A small network was shown many inputs. Here are its activations along a few directions, one row for each input.
In each table, some parts of the input vary, and every possible input appears once, in random order.
A made-up example of a description, with smaller parts first: one of 6 places along a line, together with either a single point or one of 9 places along a line or (one of 3 separate values, together with one of 8 places around a ring).
Shared parts are said once, and a part with two or three values counts as separate values.
In the rows, zero is written as 128.

Other details of the inputs shift rows strongly along two fixed directions, in all tables alike. That doesn't count.

A family of inputs:
row 1: [144 144 117 129 107 155 154 136 117  71 141  83 106]
row 2: [201 116 121 105 120 116 129 175  99 165 151 141  48]
row 3: [ 47 165 124 140  93 161 169  88 140  13 101 102 190]
row 4: [118 125 128 135 134 125 120 107 124 114 127 118 160]
row 5: [142 129 103 128 138 160 138 162 129 103 133 111 104]
row 6: [192 122 117 134 145 129 128 142 107 147 151 103 102]
row 7: [ 65 110 159 109  96  98 106 105 127 125  93 193 154]
row 8: [179 136 114 120 112 138 140 144 106 108 155  95  73]
row 9: [ 61 179  84 175 123 151 196 149 174  40  97  61 158]
row 10: [202 122 140 123 141 125 122 145 123 196 169 104  87]
row 11: [171 147 124 117 148 141 148 165 133 170 154 108 109]
row 12: [158 128 112 127 146 138 138 170 121 129 140 106 123]
row 13: [ 21 131 140 129 126 118 120  90 145  91  85 164 227]
row 14: [189 120 120 102 119 114 123 172 102 158 151 139  53]
row 15: [ 69 176  91 189 116 153 190 120 166  32 107  46 158]
row 16: [164 127 107 139 137 155 132 128 118 106 140 104  97]
row 17: [140  70 173 117 130  63  58  89 105 217 116 201 130]
row 18: [ 68  84 156 112 124  84  68  85 130 168  90 227 152]
row 19: [145 139 101 139 134 165 139 127 126  79 139  86 111]
row 20: [ 75  95 156 134 118 111  85  70 133 124  96 182 161]
row 21: [ 97  89 146 118 128  97  85 102 126 165 100 210 135]
row 22: [133  98 177  98 136  68  75 113 133 249 128 210 125]
row 23: [ 39 144 162 136 119 128 130  62 158 114 103 149 223]
row 24: [166 147 126 118 147 147 148 172 138 161 155  98 112]
row 25: [184 150 122 126 143 146 144 144 130 154 169  76 106]
row 26: [159 133 107 128 148 138 143 165 118 131 139 112 123]
Each input here is: one of 2 separate values, together with either a single point or (one of 3 separate values, together with one of 4 places along a line).
Q: Change only the choice among 2 separate values in row 5. List by row number the other rows that result.
A: row 20
Q: Change only the choice among 3 separate values in row 22. List by row number the other rows that result.
A: row 11, row 24

A family of inputs:
row 27: [124 123 141 132 129 113 120 117 140 163 121 135 137]
row 28: [ 88 123 129 147 114 130 127  94 131  90 104 132 162]
row 29: [191 123 110 117 135 151 130 154 101 123 153 109  70]
row 30: [ 99 124 138 122 138 107 122 125 135 158 114 155 152]
row 31: [ 68 134 137 126 107 129 133 117 134  93 107 156 155]
row 32: [194 130 111 140 148 141 136 152 119 156 164  86  97]
row 33: [ 93 141 142 135 124 128 126  87 140 112 128 120 176]
row 34: [151 122 138 110 138 132 123 145 125 147 142 130 129]
row 35: [163 103 152 106 138 111  87 115 116 193 137 175 118]
row 36: [ 68 146 143 122 123 136 142 117 142 113 111 145 183]
row 37: [100 120 127 136 122 107 112 118 135 127 108 155 127]
row 38: [ 91 132 138 137 108 127 126  86 130  83 105 129 162]
row 39: [ 95 126 133 123 118 143 121 101 126  86 108 146 154]
row 40: [102 131 135 133 137 113 119 123 149 149 118 143 150]
row 41: [140 138 107 145 122 144 151 142 130 100 130  89  98]
row 42: [136  95 145 127 128  78  87 124 117 185 110 186  92]
row 43: [ 95 143 143 136 122 131 130  89 139 110 120 120 181]
row 44: [189 119 106 143 133 134 131 147 110 131 155  97  74]
row 45: [149 105 149 123 144  83  99 132 132 206 129 169 105]
row 46: [151  94 141 126 130  80  95 133 120 181 118 177  83]
row 47: [ 93 129 121 128 122 121 133 129 129 108 109 144 135]
row 48: [106 131 148 114 127 122 133 130 135 146 123 153 151]
row 49: [152 151 111 120 140 175 148 141 129 104 150  91 135]
row 50: [112 130 134 143 132 131 128 104 139 128 121 124 169]
row 51: [124 105 137 141 121 107 107 104 115 137 118 150 124]
row 52: [183 137 115 136 140 136 142 158 133 160 157  87  87]
row 53: [154  93 145 107 126 107  89 112 102 164 130 178  93]
row 54: [142 159 104 142 143 152 159 160 143 115 133  82 128]
row 55: [122 137 136 119 126 131 134 140 129 148 127 140 142]
row 56: [111 144 110 126 114 148 152 146 128  86 129 115 127]
row 57: [111 135 147 131 127 122 127  94 137 122 128 122 162]
row 58: [187 118 112 113 130 141 128 168 105 127 151 110  75]
row 59: [114 127 139 135 128 116 122 114 144 155 124 132 142]
row 60: [186 129 118 112 142 146 129 168 119 151 162 101  99]
row 61: [127 132 128 142 139 135 138 118 137 124 136 106 150]
row 62: [136 137 109 126 122 160 147 155 120  76 133  98 122]
row 63: [143 175  92 149 142 182 186 163 146  83 150  33 123]
row 64: [170 160 103 124 141 182 164 178 126  94 158  61 121]
row 65: [120 108 137 113 116 118 103 124 115 128 122 157 124]
row 66: [ 95 128 145 116 130 133 120 120 131 127 120 139 167]
row 67: [100 139 122 126 133 124 137 131 143 134 121 134 158]
row 68: [165 100 154 101 141 109  93 118 114 194 140 173 112]
row 69: [ 88 135 136 147 131 134 131  98 144 112 121 119 181]
row 70: [155 138 104 143 124 143 149 149 131 104 142  86  86]
row 71: [130 148  94 134 126 149 162 158 128  83 123  97 121]
row 72: [ 76 131 117 130 116 121 134 120 138  94 107 144 153]
row 73: [130 106 140 114 119 117 105 129 110 135 123 157 114]
row 74: [165 133 103 146 132 149 151 144 122  93 140  82 103]
row 75: [ 70 153 128 144 136 137 143 119 157 100 108 117 181]
row 76: [183 119 108 115 127 142 126 167 107 126 155 107  76]
row 77: [189 128 105 136 125 135 143 160 120 133 142  92  66]
row 78: [137 110 153 107 139 120 100 111 115 175 131 163 131]
row 79: [157  91 156 119 117  81  85  97 105 173 127 169  94]
row 80: [114 139 108 146 118 140 145 128 136  91 124  99 121]
row 81: [155  91 140 107 123 105  83 111 104 169 133 182  94]
row 82: [ 88 159 110 135 137 150 163 141 150  90 119  98 172]
row 83: [124 116 140 132 112 109 110  92 115 127 121 142 122]
row 84: [107 131 128 135 110 127 124  94 126  92 124 121 141]
row 85: [108 134 138 136 132 126 136 117 149 134 122 118 145]
row 86: [103 140 135 120 124 134 138 132 140 131 128 139 157]
row 87: [126 113 124 120 125 104 124 137 124 136 115 154 112]
row 88: [ 79 136 123 142 121 126 132 118 142  92 102 135 146]
row 89: [121 133 107 131 125 130 143 147 127 107 125 124 115]
row 90: [149 155 114 123 135 156 161 168 132 120 152  93 120]
row 91: [141 127 119 138 120 126 137 134 132 116 126 112  99]
row 92: [172 122 143 123 134 111 111 116 114 178 150 123 106]
row 93: [ 84 139 133 141 110 134 132  87 131  69 114 117 160]
row 94: [129 144 117 126 138 133 144 150 135 137 125 119 141]
row 95: [141 136 117 120 144 128 147 155 140 140 135 117 129]
row 96: [115 111 138 115 121 127 111 103 116 115 117 161 131]
row 97: [122 119 143 129 142  98 108 125 136 180 118 156 130]
row 98: [ 73 137 129 124 109 137 146 121 138  79 109 144 155]
row 99: [118 123 134 119 112 121 127 135 122 126 116 154 122]
row 100: [129 108 133 141 123 112 111 107 116 133 124 143 119]
row 101: [139 105 148 133 140 102 103 108 121 184 131 149 132]
row 102: [185 133 100 136 134 132 141 172 119 131 140 101  67]
row 103: [ 83 150 142 139 125 136 136  88 142  94 121 108 185]
row 104: [132 107 154 108 136 114  93 104 120 176 134 171 133]
row 105: [179 134 108 119 126 142 148 176 110 125 151 109  71]
row 106: [107 133 139 117 132 138 124 129 133 121 126 129 162]
Q: Describe the family of inputs behind these rows.
A: one of 2 separate values, together with one of 5 places along a line, together with one of 8 places along a line
Q: Changing only the place on the line of 8 turns row 36 into row 63. The same change can be made to row 105. Which row results?
A: row 41
Q: Changing only the place on the line of 8 turns row 44 into row 56. The same change can be made to row 28. Which row results?
A: row 99
Q: Changing only the place on the line of 8 turns row 93 into row 31. The same change can be made to row 33. Which row results?
A: row 86
Q: Change only the choice among 2 separate values in row 81. List by row number the other rows that result.
A: row 49
Q: Change only the place on the line of 5 in row 46. List by row number the other rows that result.
A: row 37, row 42, row 88, row 102
Q: Change only the place on the line of 5 in row 40. List by row number the other rows that result.
A: row 45, row 54, row 75, row 97
